These are the activations of a small neural network, seen along a few directions. Each row is one input.
In each table, some parts of the input vary, and every possible input appears once, in random order.
Descriptions start from the smaller parts, as in this example, which fits no table here: ring(5) and (point or ring(11) or (values(3) and line(6))).
Shared parts are said once, and a part with two or three values counts as separate values.

Table:
R1: [-18   7  -8   4 -13   3  -5  -3   4  -7  -2 -14   3  19]
R2: [-19  10  10   9  -9  -7   8   4 -16   5   0  -7   8   0]
R3: [-14   5  -4   2  -7   2  -8 -10   6 -10 -10  -5   0  12]
R4: [  0  -5   1   9  -2  -5   5  -3 -13   0  -1  10  -1 -15]
R5: [ 57   2  27 -84  58  10  14  30  40  53  50 -23  -5   0]
R6: [  3  -7 -15   8  -8   5 -15  -8   8 -17  -8  14  -5   0]
R7: [-10   1   8   9  -2  -5  11  -2 -13   3   1  -1   4  -5]
R8: [  7  -9  -4  14  -2  -5   3   4 -13  -3  -3  20   1 -16]
R9: [ -2  -3 -13   7  -7   4 -12  -8   5 -12 -13   5  -5   5]
R10: [ -3   1   5  15  -4  -2   5   3 -13   3  -1   4   1 -11]
R11: [ -4  -1  -8   6  -4   1  -9  -8   6 -14 -12  -3   0  11]
What do these inputs look like to the network?
Answer: point or (values(2) and line(5))

Table:
R12: [-41 -19 -27  80 -45 -16 -20 -38 -42 -67 -53  57   5 -24]
R13: [-26 -16  13 -25  -5 -35  37  -3 -38  -1  25   1  27   9]
R14: [-26  18  22 -14  15 -40   2 -26 -32  -7  23 -25  17 -22]
R15: [ -5   3 -19  -5   7  22 -47 -21  39  -7  15 -32 -32  30]
R16: [ -2   1 -21 -27  -5  36 -19  15  51  -6 -20  -2 -10  42]
R17: [ 45   5   5   7  14  23 -11  12  11  29  13  25 -21 -30]
R18: [ 48  -9  -5  12  25  21  13  33  16  17   3  30  -7 -15]
R19: [ -2  11  25  31  11  -2   5   3 -45  31   0 -26 -25 -39]
R20: [ 33 -12   1  17  24  14 -19  -1   7  26  28   2 -38 -40]
R21: [ 20   7   9 -48  20 -15 -17 -14  22  -6  22  26  12 -11]
R22: [ 42 -26 -30   2  14  25  29  16   2  24  21  23 -20 -17]
R23: [-42  23  -7  11 -28  -3   6  27   9   6 -22 -30   7  43]
R24: [-37   9 -17   3 -37   9  31   0   1   7 -16 -35  -2  48]
R25: [ 18 -14  -7 -56  28 -30   1  15  17 -10   6  25  10  -2]
R26: [ 10  10 -11  -4   1  27 -46  -4  45  -5   0 -16  -2  42]
R27: [ 13 -19 -32 -24  -5  40   1  -9  38  -7 -16 -17  -6  53]
R28: [ 20 -11  13 -33  33 -17 -23 -32  17 -12  29  -2   5 -17]
R29: [  0  -9   6  29 -10   6  52  17 -39  32  11   7 -11  -6]
R30: [-41  40  -2  16 -26   4 -18   7   4   6  -3 -37  10  30]
R31: [ 16 -38 -53  53 -40  -3 -42 -31  -9 -91 -39  60 -13 -28]
R32: [  5  -2  32  28   0   5  27  40 -33  31 -20   3   6 -14]
R33: [-18   8  36 -19   6 -39  31  10 -14 -10  -3  10  39   1]
R34: [ 17 -33 -13 -63  16 -10  21  -9  14  -7  15  21  10  -3]
R35: [-10  25  40 -16   5 -37  11 -12 -15  -6   1  -4  44 -15]
R36: [  9  19  41  32  -2  11  12  17 -26  31 -13  -3   8 -33]
R37: [-44  30  -1  12 -14   3 -16 -15  -2   1  -9 -61 -12  18]
What do these inputs look like to the network?
Answer: values(2) and (point or (values(3) and line(4)))
The inputs of R19 and R20 match in every part but the values(2) part. If R29 is changed in the same way as R19 into R20, which row does it become?
Answer: R22
Change only the values(3) part in R15. List by row number the other rows that result.
Answer: R20, R28
Change only the values(2) part in R35. List by row number the other rows that result.
Answer: R21
Change only the values(2) part in R28. List by row number the other rows that result.
Answer: R14

Table:
R38: [-48   1 -13  79 -48 -20  -6 -27 -52 -41 -40  21   5 -20]
R39: [ 27  -9 -13 -18  15  16 -15   0  34  -5   2   4 -11  11]
R40: [ -3   9  -1 -22   6  16  -5   2  26  10   4 -25  -6  28]
R41: [  7  -1  18  -5  11 -10  20   9 -18  18  14   3   4 -21]
R42: [ -6  10  26  -4  12 -12  24  13 -22  24  10  -9   8 -11]
R43: [ 16  -3  14 -11  13 -15  11  10 -17  13   9  10   5 -24]
R44: [-46  -3 -43  60 -57   8 -24 -22  -9 -51 -49  12  -2  27]
R45: [ 10  -1  -9 -22   8  15  -9  -2  29   3   9 -13  -9  18]
R46: [ -1   7  24  -9   9 -16  16  11 -17  16  16   0  15 -15]
R47: [ 24  -7  13  -8  15 -13   5   8 -11  11   7  21   4 -30]
R48: [ 18  -6 -12 -18   9  16 -12  -2  30  -1  11  -7  -9  14]
R49: [  2   4  -5 -23   6  15  -6   0  28   4   8 -16  -5  23]
What do these inputs look like to the network?
Answer: values(2) and (point or line(5))
The inputs of R48 and R43 match in every part but the values(2) part. If R49 is changed in the same way as R48 into R43, which row does it become?
Answer: R46

Table:
R50: [-39   4 -24  37 -42 -31  -1  -2 -57 -27  -2  15   9 -36]
R51: [ 49 -15 -19 -45  21  55 -16 -12  86   9  14  -5 -36  37]
R52: [ -9   7 -32  40 -39 -28  -7 -16 -48 -35  -6  36  19 -51]
R53: [-59  14 -21  37 -56 -25 -24  -4  -8 -25 -27   6  14  32]
R54: [ 31  20  22 -24  39   1  32  62   5  50  40 -37   0  -7]
R55: [-76  51  27  43 -36  -9  16   3 -48 -18 -27  -5  17  -7]
R56: [-17  -8 -45  41 -26  -7 -63 -34 -29 -39 -25  10  -2 -15]
R57: [-17 -31 -76  26 -39  11 -49 -39  -5 -77 -21   2   6  21]
R58: [ 12  23  73 -25  60   3  55  25 -24  76  29 -43  23   3]
R59: [ 19   0   0 -44   9  47 -10 -17  80  32  14 -64 -36  58]
R60: [ -4  14  28 -51  20  13 -21   8  52  48  25 -26 -13  27]
R61: [-37  -5   0  58 -35 -12  55  -3 -66   1 -14  49   4 -26]
R62: [ 54 -23 -31 -70  43  24 -27 -35  76 -28  11  -8 -40   7]
R63: [  1   4  59 -29  57 -26  51  31   1  54  52 -19  28 -25]
R64: [ 14 -12 -20  69  -2  -8  -8 -15 -42 -40 -34  38 -13 -59]
R65: [ 75  -9  32 -44  49 -15   6  19  25   6  32  28  -1 -53]
R66: [ 18 -17 -47  50 -16 -12 -49 -24 -20 -46 -56  38 -16   0]
R67: [-24 -28   1  38 -26 -29  11 -40 -74 -13 -14  26  19 -80]
R68: [ 30  -5 -12 -38  18  62  -6 -10  82  18  23 -24 -38  54]
R69: [  2  29  -7 -56  18  61  11  17  75  28  -8 -53  -4  83]
R70: [-55  47  -5  35 -48 -21 -34 -28 -30 -22 -40 -40  14  33]
R71: [ 26  -3  35 -43  47 -21  51  32 -16  41  66  22  27 -17]
R72: [ 44   3   5 -56  22   9 -34  -3  52  27  27  11 -14   0]
R73: [ 58 -13 -11 -72  33  -8 -22  12  53  -1   6  32 -13  -6]
R74: [ 15  36  71 -24  38  30  28  42  15  65  20 -39  20  10]
R75: [-18 -31 -11  33  -7 -45  34 -22 -49 -37 -33  75  29 -76]
R76: [-29 -11 -38  51 -48  -4 -27   1 -11 -15 -34  20  -3  25]
R77: [-35 -22 -49  40 -42   3 -48 -55   6 -62 -10 -24  -7  35]
R78: [-46  -4   8  50 -49 -39  56  -2 -69   6 -27  -4   9 -31]
R79: [ 53  -3  28 -42  40   7  -1  37   6  24  49  11   4 -45]
R80: [-48  15 -16  51 -48  29 -27 -24  -6 -51 -46 -54 -11  81]
R81: [ 62 -22  25 -56  67 -43  44  28  -7  12  33  52  18 -47]
R82: [  4 -32 -48  41 -11   1 -61 -73  15 -90 -38  12 -12  13]
R83: [ -4  27  41 -39  29  41 -12  32  41  57  -3 -41 -14  54]
R84: [ 20   5  18 -48  42  -4  16  55   5  30  59  10   5 -15]
R85: [-75  26  26  18 -45 -43  50 -16 -86  -5 -29  -6  33 -16]
R86: [ 65 -28  45 -25  48   1  37  33 -11  53  38  17   8 -41]
R87: [-38  -9 -31  64 -56  19 -19 -25  30 -44 -39 -37  -3  52]
R88: [ 23  -5 -11 -49  27  22 -11  40  39  45  19   1 -31  32]
R89: [-46  11  10  59 -57  -7  27  19 -37  -6 -23  16   4  -3]
What do these inputs look like to the network?
Answer: values(2) and line(4) and line(5)
Change only the line(4) part in R82. List by row number the other rows that result.
Answer: R64, R66, R75
Change only the values(2) part in R65. List by row number the other rows that result.
Answer: R64

Table:
R90: [-17  -7  19  55 -25   5  40   2 -71  12 -14  -4  -2 -28]
R91: [-27 -11   2  18 -31 -52   2  -2 -30 -20   1  83  38 -57]
R92: [-71  44  53  25 -25 -31   1  -5 -59  19 -10   4  29 -19]
R93: [ 24   2  20 -50  23  27  34  49  22  62  30 -12  -7   8]
R94: [ -7 -13 -56 -13 -23   0 -75 -56  30 -45 -15  24 -16  15]
R95: [ 64 -31  -4 -63  55 -36   4  -5  26   7  47   4  20 -14]
R96: [ 78 -24   4 -21  67   7  14  19  20  37  13 -11 -18 -10]
R97: [-21  -6 -36  20 -27  47   5   1  24 -24 -30 -23 -20  61]
R98: [-56  35   6  -9 -38  23 -54 -41  30 -10 -26 -41   4  50]
R99: [  2  29  31 -75  40 -23  50  43  18  23  34 -55  14  27]
R100: [ 20 -11 -50  37  -3  34 -45 -22  26 -34 -39  -6 -42  25]
R101: [ 12  -8  11  77 -13  -2  24  16 -36 -27   9  36   1 -60]
What do these inputs look like to the network?
Answer: values(3) and line(4)
The inputs of R91 and R92 match in every part but the line(4) part. If R94 is changed in the same way as R91 into R92, which row does it become?
Answer: R98
Change only the values(3) part in R100. List by row number the other rows that result.
Answer: R96, R101
